These are the activations of a small neural network, seen along a few directions. Each row is one input.
In each table, some parts of the input vary, and every possible input appears once, in random order.
Descriptions start from the smaller parts, as in this example, which fits no table here: ring(8) and (point or line(9) or (values(3) and line(6))).
Shared parts are said once, and a part with two or three values counts as separate values.
In the rows, 128 means zero.

Other details of the inputs vary at random and push rows far along two fixed directions, the same in every table; ignore that.

Rows:
r1: [201 171 138 129 141  91  59 106 130 132 140 144 103]
r2: [ 89 147 110 181 125 181 135 138 105 102 130 177 115]
r3: [ 93 125 131 153 122 152 165 139 122 103 109 143 119]
r4: [ 93  86 131 111 104 160 158 149 145 146 126 130 151]
r5: [150 138 122 144 151 151  85 133 136 131 165 219  73]
r6: [104  90 130 101 120 144 160 132 129 124 134 100 149]
r7: [103 113 130 108 102 104 169 135 136 134  89  63 171]
r8: [177 169 113 117 150  85  70 113 116 107 133 162  88]
r9: [ 93 134 107 151 110 146 156 139 116 100 111 154 142]
r10: [ 90 135 108 150 116 149 156 138 112  99 112 152 137]
r11: [157 117 133  93 141  95 112 112 137 150 157  91 138]
r12: [156 131 120 126 139 133  88 132 147 145 151 190 104]
r13: [197 154 139  98 129  62  93  99 129 143 115  90 126]
r14: [148 116 134 109 136 137  97 131 137 136 153 173  89]
r15: [ 98  87 133  97 112 146 150 146 141 153 125 110 149]
r16: [ 89 101 112 135 124 153 159 145 142 148 141 117 163]
r17: [ 97 139 138 183 133 185 145 136 110 109 137 164 110]
r18: [147 120 117  95 143  96 104 125 143 164 152  92 140]
r19: [194 170 129 184 151 128  72 112 120  85 143 250  44]
r20: [101 129 138 161 126 162 169 128 108 113 119 133 119]
r21: [ 85 145 112 179 129 180 136 138 101 104 134 171 110]
r22: [ 96 110 110 156 127 168 150 145 142 133 150 161 142]
r23: [176 137 138  59 135  29  77 106 147 149 103  43 145]
r24: [ 90 117 130 138 111 137 173 139 128 114  99 111 144]
r25: [188 178 141 151 150 122  76 114 115 114 142 183  66]
r26: [196 162 139  97 128  68  84 110 130 150 118  86 128]
r27: [110 101 127 131 120 165 155 133 132 106 142 156 129]
r28: [103 102 126 146 122 160 165 131 137 126 151 139 154]
r29: [ 99 136 139 161 125 168 161 139 109 119 122 131 120]
r30: [ 75 112 136 134 126 141 159 138 126 113 107 104 140]
r31: [109 110 133 118 112 108 170 130 126 138  90  56 168]
r32: [195 155 141  96 135  63  92  98 126 143 116  86 120]
r33: [ 88 108 137 103 119 108 154 133 137 131  92  55 167]
r34: [102 121 132 164 126 154 166 135 114 108 109 139 122]
r35: [188 187 138 190 162 152  54 112 115  93 164 248  39]
r36: [193 185 137 184 156 142  53 111 119  97 160 240  49]
r37: [ 93 110 112 155 133 170 150 145 137 133 151 157 135]
r38: [178 136 136  61 130  29  77 107 149 149 102  46 150]
r39: [ 83 132 111 146 109 149 149 137 113 127 111 104 162]
r40: [103  93 130 108 123 131 168 128 138 149 140  71 178]
r41: [ 92 130 131 171 131 168 159 140 115  91 123 176  95]
r42: [155 124 123  98 138 109  90 130 148 163 143 139 123]
r43: [166 153 116  81 143  58  85 113 117 130 121  87 122]
r44: [100  89 126 114 109 155 170 136 136 118 131 120 157]
r45: [ 93 112 133 146 125 142 174 135 112 120 106 100 137]
r46: [190 154 142  96 140  67  94  99 123 143 118  84 116]
r47: [ 85  98 122 120 120 160 155 150 141 158 128 124 155]
r48: [179 162 113  95 127  63  65 110 126 147 121  86 140]
r49: [106 139 137 164 116 166 160 138 116 119 116 139 130]
r50: [105  93 129 109 119 129 168 128 140 150 140  73 181]
r51: [ 90  86 132 110 107 161 159 149 142 147 127 128 148]
r52: [166 105 133  51 129  76 109 113 142 148 133  60 150]
Description of these inputs: line(4) and (values(2) or ring(5) or line(6)).
- Changing only the line(4) part turns r19 into r34. The same change can be made to r1. Which row results? => r35
- Which other rows agree with r30 in the line(4) part? List them by row number. => r5, r6, r11, r14, r17, r18, r20, r21, r29, r41, r43, r45
- Which other rows does r9 become when the values(2) part takes its other values? List them by row number. => r48
- Start at r36 and move only the line(6) part, one step at a time. The first step leads to r49. Which rows follow, in order? => r32, r31, r24, r23

Rows:
r53: [159 162 121 123 141  97  81 116 120 135 131 120 117]
r54: [130 103 117  84 126 114 112 137 150 154 139 122 140]
r55: [ 97 150 120 215 134 194 149 135 107  60 135 241  80]
r56: [179 148 135 114 132  86 100 108 128 116 121 125 113]
r57: [166 157 123 121 138  84  92 112 122 120 123 121 113]
r58: [170 147 141 109 141  99  91 117 126 136 130 122 100]
r59: [ 80 112 130 153 102 164 189 140 121 114 103 117 159]
r60: [172 119 131  97 145 101 100 112 143 144 163 124 122]
r61: [136 128 141 100 127 105 120 126 130 156 117  73 142]
r62: [163 156 123 117 142  85  93 109 116 113 126 114 112]
r63: [173 142 140 111 140  86  99 111 129 121 120 121 104]
r64: [ 71 124 119 158 111 158 179 143 116 119 104 112 159]
r65: [171 146 138 114 138  93  93 117 130 137 123 124 106]
r66: [ 93 151 116 213 136 199 142 136 100  69 140 235  80]
r67: [132 146 120 119 130 105 117 123 116 132 118  94 139]
r68: [171 123 128 100 143 109  94 118 144 157 166 126 124]
r69: [ 65  76 118 115 110 165 180 151 143 127 128 128 161]
r70: [114 117 125 179 139 201 131 139 134 122 177 219 102]
r71: [ 54  64 127 107 102 162 214 148 139 163 128  46 211]
r72: [103 136 138 201 136 203 150 136 110  69 140 237  68]
r73: [130 100 118  83 126 110 115 134 149 146 138 121 138]
r74: [174 153 133 121 130  98  87 116 132 139 127 130 118]
r75: [ 91 103 138  95 105 111 170 138 135 170  91  20 194]
r76: [164 148 140 135 144 122  96 117 120 112 137 165  79]
r77: [146 137 132 117 119 107 125 123 128 137 113 104 141]
r78: [163 162 123 126 138  92  83 117 127 135 127 124 118]
r79: [ 39  67 116 109  98 174 194 164 149 161 118  85 197]
r80: [ 77 107 135 149 110 162 186 142 122 119 103 112 149]
- Changing only one part turns r78 into r57. The same change can be made to r75. Which row results? => r80
- Describe the family of inputs behind these rows. => line(4) and (values(2) or line(5))
- Which other rows agree with r69 in the line(4) part? List them by row number. => r55, r56, r60, r62, r63, r72

Rows:
r81: [142 117 127 138 154 140 113 123 134 111 161 185  90]
r82: [127 136 123 102 119  88 135 126 124 128 103  56 159]
r83: [119 130 140  98 122 104 136 122 115 135 107  63 144]
r84: [112 145 126 155 123 136 135 130 116 125 106 132 130]
r85: [142 114 139 111 120 132 124 131 138 143 134 132 123]
r86: [126 126 113 126 134 144 106 134 138 149 164 143 141]
r87: [116 141 120 148 120 137 136 133 111 116 106 135 129]
r88: [ 67 128 121 165 115 168 170 138 107  91 115 137 138]
r89: [136 130 135  92 118  68 129 121 139 152  97  25 178]
r90: [ 64 129 119 162 116 167 169 143 106 102 108 144 131]
r91: [181 141 120 108 146  91  65 120 140 142 149 163  87]
r92: [132 117 120 115 133 137 124 130 138 159 163 117 150]
r93: [178 141 136 142 152 140  72 122 134 120 166 218  53]
r94: [108 124 135 135 117 126 170 121 119 138 106  67 169]
r95: [123 104 125  88 113 107 137 128 145 135 120  94 163]
r96: [168 144 114 107 146 109  67 125 141 162 163 147 116]
r97: [108 103 122 113 134 127 133 134 140 128 134 116 141]
r98: [ 93  93 121 110 113 132 157 139 139 145 124  81 169]
r99: [120 135 127 140 128 130 156 127 117 112 121 112 133]
r100: [177 134 123  89 156  76  64 117 143 141 141 137  97]
r101: [ 81  98 126 165 116 198 185 141 131  99 139 195 129]
r102: [ 89 120 137 168 118 157 184 135 123 117 115 120 149]
r103: [195 165 130 111 152  72  71  96 115 114 144 134  86]
r104: [139 149 125 174 134 155 133 121 106  95 133 180 100]
r105: [101 125 122 127 107 124 160 130 116 126  96  69 174]
r106: [141 134 139 101 120 100 129 122 117 143 101  63 148]
r107: [104 135 147 177 126 170 154 138 123 111 117 162 111]
r108: [ 96 113 120 150 118 171 151 144 135 108 128 197 119]
r109: [149 122 123 100 121 103 109 129 140 148 127 122 133]
r110: [146 150 146 138 131 122 115 117 120 134 116 118 115]
r111: [ 76  96 126 120 114 174 165 150 137 167 142  95 174]
r112: [121 110 137 129 144 151 123 134 135 121 144 161 101]
r113: [136 112 139 104 123 133 128 129 142 132 130 141 124]
r114: [111 108 124 133 112 148 146 137 136 124 132 140 143]
r115: [151 150 138 122 135 112 114 123 119 121 118 118 106]
r116: [184 162 132 102 136  59  76 102 127 141 115  77 133]
r117: [185 141 129 148 145 135  86 115 133 111 168 223  71]
r118: [124 138 121 101 121  88 134 131 122 137  95  65 151]
r119: [159 159 131 140 140 100  94 122 129 124 118 148 101]
r120: [ 94 103 123 171 129 191 166 141 128 110 154 189 112]
- Describe the family of inputs behind these rows. => values(4) and (point or line(4) or line(5))
- Changing only the values(4) part turns r113 into r95. The same change can be made to r115. Which row results? => r82
- Changing only the values(4) part turns r93 into r120. The same change can be made to r107. Which row results? => r102
- Which other rows does r88 become when the line(5) part takes its other values? List them by row number. => r82, r89, r105, r116
- Which other rows agree with r84 in the values(4) part? List them by row number. => r87, r90, r91, r96, r100, r108, r109, r118, r119
- Start at r101 and move only the line(4) part, one step at a time. The first step leads to r117. Which rows follow, in order? => r120, r81
- Which other rows does r97 become when the line(4) part takes its other values? List them by row number. => r95, r98, r114
